Each row below holds a small network's activations on one record, seen along a few directions.
After each row come some of the record's fields: KUG, GIGUT, PURUF, RIZE, NEM.
Not every record has every field; a missing one is left out.
Other fields move the rows too, some of them a lot.
Strong random noise was added to every row along 2 fixed directions; ignore it. To show where, here is one row again and again, with new noise each time:
-11 200 -309 -354 225 -205 286 -310 259 -323 635 -367 -224 120 -416 68
222 -188 -369 -110 -174 -171 -111 -362 -660 23 71 -308 187 428 117 -17
124 104 -314 -249 65 -161 154 -334 -51 -150 400 -269 -38 120 -200 20
207 18 -324 -177 -50 -139 52 -350 -289 -37 236 -222 87 157 -47 -10

-125 -321 -27 -12 90 -59 -224 293 -316 -24 -101 -220 87 630 85 -52 => {KUG: piv, GIGUT: rel, PURUF: dimev, RIZE: mefa, NEM: sep}
161 82 28 190 132 199 89 127 94 -47 -65 312 213 -98 -11 -138 => {KUG: piv, GIGUT: rel, PURUF: savug, RIZE: mefa, NEM: til}
-102 -148 -280 -133 -59 -45 -35 -262 -256 -110 -1 -99 57 359 71 88 => {GIGUT: zanev, PURUF: savug, RIZE: mefa}
103 27 -173 -162 -92 -71 -116 -221 -274 233 30 53 181 -55 93 27 => {PURUF: venod, RIZE: mefa, NEM: sep}
120 265 290 303 -62 -82 -92 -67 313 -108 -74 246 -42 -308 -101 73 => {KUG: piv, GIGUT: siguv, PURUF: dimev, RIZE: mefa, NEM: til}
-114 -26 41 -10 59 -319 -18 57 227 -348 231 -285 -316 104 -216 102 => {KUG: mubup, PURUF: venod, RIZE: nifa, NEM: til}
263 251 152 19 -71 93 119 -51 463 79 131 256 10 -467 -76 -68 => {KUG: piv, GIGUT: siguv, PURUF: dimev, RIZE: nifa, NEM: til}
-29 -121 -170 -279 -88 97 120 -82 -185 122 -174 -84 215 323 -82 -179 => {GIGUT: vizi, PURUF: savug, RIZE: mefa, NEM: til}
216 40 144 190 -65 133 62 -46 -60 -113 -86 286 536 11 38 -84 => {KUG: piv, GIGUT: rel, PURUF: dimev, RIZE: mefa, NEM: til}
101 329 229 279 61 109 85 125 500 -37 19 272 19 -222 -84 -77 => {KUG: piv, GIGUT: vizi, PURUF: dimev, RIZE: mefa, NEM: til}
-189 -28 -108 -182 172 218 83 163 166 99 76 -153 -365 60 -173 -4 => {GIGUT: bal, PURUF: savug, RIZE: mefa, NEM: til}
15 138 155 86 161 114 351 6 338 -90 -13 102 267 -3 -234 -177 => {KUG: piv, GIGUT: siguv, PURUF: dimev, RIZE: mefa, NEM: til}
-1 228 163 181 260 -29 111 92 468 -49 128 180 -96 -147 -174 49 => {KUG: piv, GIGUT: vizi, PURUF: savug, RIZE: mefa, NEM: sep}
193 -11 -135 -142 16 134 153 -180 -182 -142 -75 138 432 103 -51 -172 => {KUG: piv, GIGUT: rel, PURUF: savug, RIZE: mefa, NEM: til}
-373 91 -8 -94 161 -236 51 136 501 -177 249 -154 -467 118 -293 63 => {GIGUT: vizi, PURUF: dimev, RIZE: nifa}
-109 -206 151 200 -77 -203 -338 65 -334 -37 -210 -137 -57 568 125 172 => {KUG: piv, GIGUT: vizi, PURUF: savug, RIZE: mefa, NEM: sep}
-91 -116 -216 -99 -16 -116 40 -111 -29 -195 176 -232 146 154 -47 -5 => {PURUF: venod, RIZE: nifa}
18 -16 -1 141 -186 -190 -227 -91 -388 -222 -68 -161 -27 234 79 186 => {KUG: piv, PURUF: venod, RIZE: mefa, NEM: til}
61 -79 63 200 -163 -161 -299 2 -232 -76 -123 -152 -7 100 70 31 => {KUG: piv, PURUF: venod, RIZE: nifa, NEM: til}
-149 -148 77 149 -120 -203 -161 -129 -256 -148 59 -314 -69 618 -27 105 => {KUG: piv, GIGUT: siguv, PURUF: dimev, RIZE: mefa, NEM: til}
-156 125 -394 -524 82 -10 384 -233 60 153 355 -148 -278 -204 -110 -19 => {GIGUT: sobe, PURUF: savug, RIZE: mefa}
-119 30 108 -48 54 137 103 154 366 121 39 191 -86 -277 -93 -115 => {GIGUT: zanev, PURUF: savug, RIZE: nifa}
111 19 -25 66 28 125 11 149 14 -123 -62 114 223 103 7 -91 => {KUG: piv, GIGUT: rel, PURUF: dimev, RIZE: mefa, NEM: til}
6 -65 215 264 -1 43 29 181 185 -73 -150 51 137 228 -19 -102 => {KUG: piv, GIGUT: vizi, PURUF: dimev, RIZE: mefa, NEM: til}
68 -246 -35 -33 122 106 107 -64 116 -176 70 -157 104 319 -91 -30 => {KUG: piv, GIGUT: zanev, PURUF: savug, RIZE: nifa, NEM: til}
127 -17 -117 -131 -161 242 0 -67 -170 138 46 155 315 -16 20 -19 => {GIGUT: rel, PURUF: savug, RIZE: mefa}
-107 -119 -92 24 37 77 81 25 -7 52 7 -64 32 32 43 23 => {GIGUT: sobe, PURUF: savug, RIZE: mefa}
67 82 -36 43 4 -325 -232 -228 -152 -57 210 -102 -208 -88 -9 232 => {KUG: piv, PURUF: venod, RIZE: mefa, NEM: sep}
-177 -85 -27 -135 125 -69 31 29 -29 -401 237 -142 -102 419 -171 -1 => {KUG: piv, GIGUT: rel, PURUF: savug, RIZE: mefa, NEM: til}
35 55 5 97 78 -109 75 94 117 -177 -25 -86 -72 -99 -147 14 => {KUG: piv, PURUF: venod, RIZE: mefa, NEM: til}
-162 118 76 90 236 -200 25 -116 270 -436 329 -211 -144 91 -171 215 => {KUG: piv, PURUF: venod, RIZE: mefa, NEM: sep}
21 -81 197 240 -97 -65 -177 168 -133 213 -296 133 9 95 152 -139 => {KUG: piv, GIGUT: vizi, PURUF: dimev, RIZE: nifa, NEM: til}
-24 -113 -182 -3 -194 -151 -153 -216 -379 1 -141 -108 161 88 96 -3 => {PURUF: venod, RIZE: nifa}
31 217 421 193 75 295 71 278 503 51 -214 348 -111 -505 -65 -29 => {KUG: piv, GIGUT: bal, PURUF: savug, RIZE: mefa, NEM: til}
110 40 -103 -87 -122 -113 18 -180 -227 34 204 -170 -84 -1 -30 36 => {KUG: piv, PURUF: venod, RIZE: mefa, NEM: til}
-132 -9 -130 -231 -9 95 48 14 87 75 83 12 -227 4 -157 28 => {GIGUT: zanev, PURUF: savug, RIZE: mefa}
11 -35 -162 -56 -109 -105 -38 -49 -406 284 -36 -69 -99 -21 -46 -19 => {PURUF: venod, RIZE: mefa, NEM: til}
-54 -150 71 116 -58 -37 -84 -153 -170 -191 -35 -50 115 325 142 -129 => {KUG: piv, GIGUT: siguv, PURUF: savug, RIZE: nifa, NEM: til}
338 57 81 256 -155 216 -160 -81 -157 208 -441 405 399 -221 444 -19 => {KUG: mubup, GIGUT: bal, PURUF: savug, RIZE: mefa, NEM: sep}
58 -51 207 -15 -81 107 7 166 98 158 -171 173 -210 -272 102 -29 => {KUG: piv, GIGUT: bal, PURUF: savug, RIZE: nifa, NEM: til}
156 -84 7 189 -117 -36 -65 -96 -191 79 -69 49 156 213 193 -10 => {KUG: piv, GIGUT: vizi, PURUF: savug, RIZE: mefa, NEM: til}
-129 -161 -49 -140 18 205 129 99 161 -2 36 -40 66 161 -154 -92 => {GIGUT: zanev, PURUF: savug, RIZE: mefa}
-114 22 -13 -163 210 93 277 106 344 -53 138 -21 35 -104 -282 -116 => {GIGUT: rel, PURUF: dimev, RIZE: nifa, NEM: til}
249 14 -25 104 -159 -12 -10 -25 -191 53 -51 -9 199 -74 179 39 => {KUG: piv, PURUF: venod, RIZE: mefa, NEM: til}
-48 307 -20 -255 284 -195 190 -259 502 -229 677 -197 -258 -248 -387 130 => {KUG: piv, PURUF: venod, RIZE: nifa, NEM: sep}

Which values does each new row have?
28 -256 -66 -154 -45 -79 -101 -2 -179 -227 94 -141 16 343 0 -37 => {KUG: piv, GIGUT: rel, PURUF: savug, RIZE: nifa, NEM: til}
-79 36 -41 -136 68 203 210 105 93 -6 124 189 168 -67 -119 -74 => {GIGUT: rel, PURUF: savug, RIZE: mefa}
36 -47 124 143 -71 -82 -201 -83 -95 -157 100 -165 131 60 96 70 => {KUG: piv, PURUF: venod, RIZE: nifa, NEM: sep}
-246 -326 -275 -171 31 -86 37 -15 -267 -139 199 -222 -26 529 -67 6 => {GIGUT: rel, PURUF: savug, RIZE: mefa}
-242 -88 32 -76 64 -277 -73 65 1 -273 292 -424 -395 239 -147 67 => {KUG: piv, PURUF: venod, RIZE: nifa, NEM: til}
-177 225 88 -140 153 170 214 4 526 -59 140 186 -101 -324 -279 6 => {GIGUT: zanev, PURUF: savug, RIZE: mefa}
49 105 -83 10 -12 -306 26 -245 0 -203 403 -158 -261 -19 -192 168 => {KUG: piv, PURUF: venod, RIZE: mefa, NEM: til}
88 261 -12 -238 49 45 260 -204 196 122 307 40 -205 -442 -29 20 => {KUG: piv, GIGUT: sobe, PURUF: savug, RIZE: mefa, NEM: til}
10 -95 -238 -283 -154 -195 -228 -229 -406 199 -31 -221 -90 -95 112 26 => {PURUF: venod, RIZE: nifa, NEM: sep}
76 -253 -11 28 32 -69 -117 -68 -319 -40 -144 68 301 244 188 -70 => {KUG: piv, GIGUT: rel, PURUF: savug, RIZE: nifa, NEM: sep}
420 112 87 308 -163 118 -25 -152 -217 238 -206 335 495 -472 278 -166 => {KUG: piv, PURUF: venod, RIZE: nifa, NEM: til}
-209 -32 -6 -131 93 55 86 26 118 -189 117 53 86 17 -112 -104 => {GIGUT: rel, PURUF: savug, RIZE: nifa}
236 0 -127 -47 -169 -59 -18 -128 -395 89 -65 -5 95 -46 72 58 => {KUG: piv, PURUF: venod, RIZE: mefa, NEM: til}
348 112 24 314 -254 -12 -172 -224 -466 107 -224 245 230 -290 279 81 => {KUG: piv, PURUF: venod, RIZE: mefa, NEM: til}
-92 -150 20 104 -121 -10 -67 139 -62 29 -79 -154 118 69 46 -3 => {PURUF: venod, RIZE: nifa}
146 182 -50 -54 -53 -52 -96 13 -135 511 -240 242 34 -623 170 -84 => {PURUF: venod, RIZE: nifa, NEM: sep}
-39 -82 129 280 -59 -150 -254 108 49 -161 23 -158 -211 433 -50 178 => {KUG: piv, GIGUT: vizi, PURUF: dimev, RIZE: mefa, NEM: til}
-97 145 -39 -48 -3 -211 6 11 261 22 188 39 -334 -409 -167 108 => {PURUF: venod, RIZE: nifa}
170 -94 -288 -164 -298 115 -58 -185 -466 509 -237 244 100 -194 314 -125 => {GIGUT: zanev, PURUF: savug, RIZE: mefa}
52 113 161 325 20 -177 -254 -84 -101 -79 102 37 -20 -57 66 185 => {KUG: piv, PURUF: venod, RIZE: mefa, NEM: sep}
-33 284 27 -95 190 -90 189 -28 505 -228 484 -66 -293 -338 -210 45 => {KUG: piv, PURUF: venod, RIZE: nifa, NEM: til}
31 -228 -121 -53 133 6 207 -215 -8 -528 309 -165 310 601 -221 -5 => {KUG: piv, GIGUT: rel, PURUF: savug, RIZE: mefa, NEM: til}
